These are the activations of a small neural network, seen along a few directions. Each row is one input.
Each table varies a few parts of the input and shows all the possible inputs, shuffled.
Descriptions start from the smaller parts, as in this example, which fits no table here: ring(5) and (point or ring(11) or (values(3) and line(4))).
Shared parts are said once, and a part with two or three values counts as separate values.
(in the rows, 128 means zero)

Other details of the inputs vary at random and push rows far along two fixed directions, the same in every table; ignore that.

A family of inputs:
row 1: [108 126 124 206  79 169  84 188 182 128 128]
row 2: [ 82  77 188  94 137 104 152  59 157 150  96]
row 3: [156 186 164 154  24 166 112 192 235 197  73]
row 4: [134  88  98 150 127 157  89 192 103 137 111]
row 5: [ 82 152 149 202  38 159 118 174 227  98 138]
row 6: [ 71 125 230 111 122 120 171  21 209 166 146]
row 7: [187 114  80 149 119 130  91 153  45  44 129]
row 8: [132 156  95 133 123 108 150 137 118 120 158]
row 9: [157 139 117 164  47 161 131 138 135 103 157]
row 10: [138 153 115 158  51 164 122 190 138 116 171]
row 11: [143 143  71 182 152 124 108 167 118  71 134]
row 12: [101 129 180 136 122 111 145  69 168  78 126]
row 13: [117 146 181  64 207 111 151  83  99  99 174]
row 14: [ 87 107 148  58 144  93 137 110  94 125 109]
row 15: [170  97 111 146 188 134  83 116  64  85 118]
row 16: [134  95  56 173 136 135 104 183 121 148 100]
row 17: [172 134 136 125 165 147 130  95  81  75 165]
row 18: [138  99 127 184  48 191 127 146 170 176 133]
row 19: [170 124  82 116 157 114  88 183  29  52 140]
row 20: [122 106 111  96 192 115 151 110 107 179 131]
row 21: [106 111  95  60 199  66 144  98  63 122  99]
row 22: [163 159  72 181 145 152 120 172 114 100 167]
row 23: [ 74 143 131 120 117  61 162 101 170 108 123]
row 24: [102 136 128 127  48 162 138 163 152 167 141]
row 25: [249 150 117  97 154 141  88 141  76 137  65]
row 26: [ 56 144 190  97 181  87 179  44 201 184 148]
row 27: [230 169  99  62 236  95 107 146  49 157  66]
row 28: [ 58 108 211  64 142 115 177  74 181 200 138]
row 29: [ 84 127 209  57 213  98 153  54 130 157 160]
row 30: [106 139  90 146  72 137 152 151 155 176 130]
row 31: [141 102  96 142  78 141 110 137  94 106  99]
row 32: [ 79 134 118 195 106 123 121 138 215 146 118]
row 33: [174 105 104  75 156 135 128 100  26 118 132]
Description of these inputs: values(3) and (point or (values(2) and ring(5))).
Changing only the values(3) part turns row 6 into row 29. The same change can be made to row 2. Which row results?
Answer: row 4
Change only the values(3) part in row 15. List by row number the other rows that result.
Answer: row 1, row 32
Change only the values(3) part in row 18. List by row number the other rows that result.
Answer: row 20, row 28

A family of inputs:
row 34: [109 136 117 187  47 159 121 159 184 128 140]
row 35: [167 127 102 131 167 136 102 139  88 128 114]
row 36: [115 118 175  63 170 104 153  72 123 160 120]
row 37: [115 136 117 191  50 158 129 158 185 127 135]
row 38: [140 128 105 139 132 135 116 139  97 104 139]
row 39: [156 120  98 130 156 130 112 139  82  96 139]
row 40: [137 125 109 140 139 139 113 145 100 105 140]
row 41: [ 85 117 175  77 153  97 162  74 156 173 114]
row 42: [120 125 185  62 159 104 153  70 128 150 115]
row 43: [150 122 100 129 156 135 110 141  78  98 141]
row 44: [117 131 118 165  90 149 120 151 150 120 139]
row 45: [122 136 183  60 170  99 155  70 128 149 120]
row 46: [118 125 110 155  86 141 123 159 163 160 108]
row 47: [148 121 108 136 155 132 110 145  87 100 140]
row 48: [ 61 140 186 124  56 110 166  98 242 181  98]
row 49: [142 123 109 142 143 137 116 146 105 103 138]
row 50: [143 122 109 141 137 134 114 143 102 104 140]
row 51: [175 127 110 111 146 134 107 144  80 121 109]
row 52: [155 120 100 131 159 133 113 142  83  96 138]
row 53: [112 134 120 191  55 159 124 163 188 127 136]
row 54: [160 123  93 122 166 134 113 153  84 143 124]
row 55: [113 136 120 192  47 156 126 159 182 128 137]
row 56: [173 128 106 117 159 143 112 148  82 140 129]
row 57: [102 123 164  83 170  87 152  71 117 116 135]
row 58: [145 129  94 129 146 126 116 156 109 143 115]
row 59: [127 145 118 152  83 135 125 159 169 152 108]
row 60: [144 122 108 140 134 131 112 141 102 104 141]
row 61: [140 127 106 140 132 137 119 139  96 105 139]
row 62: [ 87 124 173  96 150  96 154  79 147 125 135]
row 63: [ 73 136 173 132  85 113 163  90 204 138 132]
row 64: [119 141 176  58 169  87 154  73 129 142 110]
What do these inputs look like to the network?
Answer: point or (values(2) and ring(6)) or (values(3) and line(6))
Change only the values(3) part in row 39. List by row number the other rows that result.
Answer: row 34, row 60

A family of inputs:
row 65: [131 138 122 152 120 141 126 131 132 110 153]
row 66: [109 133 141 168  86 143 127 123 171 117 138]
row 67: [130 128 115 146 122 143 110 145 131 142 117]
row 68: [109 134 119 154  88 120 136 145 179 139 113]
row 69: [131 138 112 143 124 143 119 150 131 149 131]
row 70: [117 131 132 115 130 110 132 128 125 108 125]
row 71: [186 117 107 102 161 140 111 137  55 121 124]
row 72: [159 141 127 118 122 125 123 137 117 127 110]
row 73: [ 65 139 199  66 154  66 179  34 165 118 125]
row 74: [154 131 136 135 113 148 116 138 136 137 116]
row 75: [108 122 129 163  98 136 131 140 179 146 120]
row 76: [101 119 137 149  75 143 134 139 162 132 138]
row 77: [143 124 101 141 152 131 123 150 113 132 137]
row 78: [175  96  83  83 230 108 115 126  12 105 129]
row 79: [100 136 211  37 186  81 176  38 144 156 126]
row 80: [125 130 125 142 121 140 125 148 131 120 148]
row 81: [133 120 119 136 124 135 125 120 105 105 145]
row 82: [103 125 144 157  87 142 125 140 171 126 133]
row 83: [142 137  99 127 134 122 111 149 106 129 111]
row 84: [139 120 102 127 132 140 115 143  97 141 122]
What do these inputs look like to the network?
Answer: values(4) and line(5)
Changing only the values(4) part turns row 68 into row 77. The same change can be made to row 83. Which row results?
Answer: row 69
Change only the values(4) part in row 73. List by row number the other rows that result.
Answer: row 65, row 66, row 81

A family of inputs:
row 85: [150 135  99 180  66 169 114 182 158 135 119]
row 86: [121 130 140 125 137 114 133 118 137 116 132]
row 87: [183 129  84 127 181 137  91 148  44  87 141]
row 88: [129 128 137 116 129 128 128 107 129 141 119]
row 89: [131 132 140 116 137 116 132 123 138 136 120]
row 90: [149 147 103 182  69 168 102 175 158 139 126]
row 91: [113 134 136 119 122 123 138 108 133 125 141]
row 92: [193 109  95 121 185 154  99 159  48 119 145]
row 93: [111 122 131 119 138 118 127 125 125 119 132]
row 94: [120 126 147 110 125 122 131 122 136 137 119]
row 95: [122 134 135 123 144 117 130 121 136 144 122]
row 96: [115 133 142 121 121 119 143 112 130 123 139]
row 97: [140 136  92 176  69 157 114 181 154 146 128]
row 98: [126 134 135 117 140 115 129 122 139 140 122]
row 99: [114 123 143 117 128 121 130 120 129 115 132]
row 100: [117 133 134 121 133 130 136 110 132 118 133]
row 101: [112 119 134 126 129 116 134 109 139 125 129]
row 102: [125 121 132 117 134 118 131 116 134 143 117]
row 103: [121 127 135 118 125 117 140 116 128 119 139]
row 104: [113 126 129 122 139 120 139 118 136 121 130]
row 105: [129 140 150 119 130 121 134 116 139 138 122]
row 106: [145 134  97 175  66 158 116 182 153 142 126]
row 107: [172 117  84 115 177 133  94 163  52 112 123]
row 108: [118 127 140 121 128 123 143 113 140 117 130]
row 109: [108 126 139 118 135 121 131 123 136 147 120]
row 110: [109 126 129 128 142 122 140 116 133 125 131]
row 111: [134 135 143 115 134 118 131 120 137 134 122]
row 112: [123 127 138 114 132 122 142 121 143 138 116]
row 113: [127 135 135 112 134 132 135 114 133 138 120]
row 114: [107 119 134 133 133 118 135 107 136 130 129]
row 115: [177 121  75 121 179 132 103 159  45 120 130]
row 116: [116 133 144 110 126 129 127 117 135 140 121]
row 117: [117 132 135 126 140 113 131 118 138 120 134]
row 118: [132 131 101 188  66 163 120 177 165 120 130]
row 119: [119 116 153 126 137 137 139 113 139 131 154]
row 120: [123 137 146 127 133 119 133 114 131 116 135]
row 121: [103 123 135 126 138 120 130 121 129 125 132]
row 122: [118 131 150 113 125 125 132 121 132 138 120]
row 123: [126 130 140 110 121 118 140 118 136 141 126]
row 124: [138 135  96 180  71 165 116 181 166 143 119]
row 125: [126 136 133 110 127 125 134 115 128 142 128]
row 126: [116 117 139 126 126 116 137 110 138 122 127]
row 127: [183 122  83 127 180 141 104 154  39  84 135]
row 128: [113 128 146 121 128 124 131 119 125 116 133]
row 129: [120 121 131 123 138 120 132 114 131 147 117]
row 130: [119 119 142 124 123 119 136 106 137 120 129]
row 131: [129 134 141 115 133 128 140 118 130 136 118]
row 132: [131 126 143 118 128 124 133 112 127 139 117]
row 133: [125 120 140 117 127 118 135 115 139 141 115]
row 134: [115 126 140 125 124 126 131 101 135 123 131]
row 135: [113 132 134 132 143 115 131 116 135 125 134]
row 136: [133 121 140 115 127 121 132 113 131 137 117]
row 137: [122 124 142 127 127 122 134 107 126 119 130]
row 138: [120 123 141 111 132 120 130 128 132 136 118]
row 139: [187 123  86 128 179 131  95 154  47  83 138]
row 140: [106 130 144 118 126 127 128 112 134 121 134]
row 141: [113 127 128 120 131 114 139 118 131 125 139]
row 142: [109 127 127 126 135 116 139 117 128 130 139]
row 143: [128 135 139 113 125 121 139 119 125 140 127]
row 144: [134 132  97 183  65 155 118 177 153 123 139]
row 145: [137 135  92 186  78 167 114 181 156 146 120]
row 146: [111 121 140 119 132 118 132 123 131 117 130]
What do these inputs look like to the network?
Answer: values(2) and (point or (values(5) and line(6)))
Changing only the values(2) part turns row 99 into row 94. The same change can be made to row 104. Which row results?
Answer: row 124
Changing only the values(2) part turns row 143 into row 96. The same change can be made to row 125. Which row results?
Answer: row 91
Change only the values(2) part in row 146. List by row number the other rows that result.
Answer: row 138
Change only the values(5) part in row 95. List by row number the other rows that result.
Answer: row 109, row 115, row 129, row 145
Change only the line(6) part in row 108. List by row number the other rows that result.
Answer: row 100, row 104, row 110, row 118, row 127
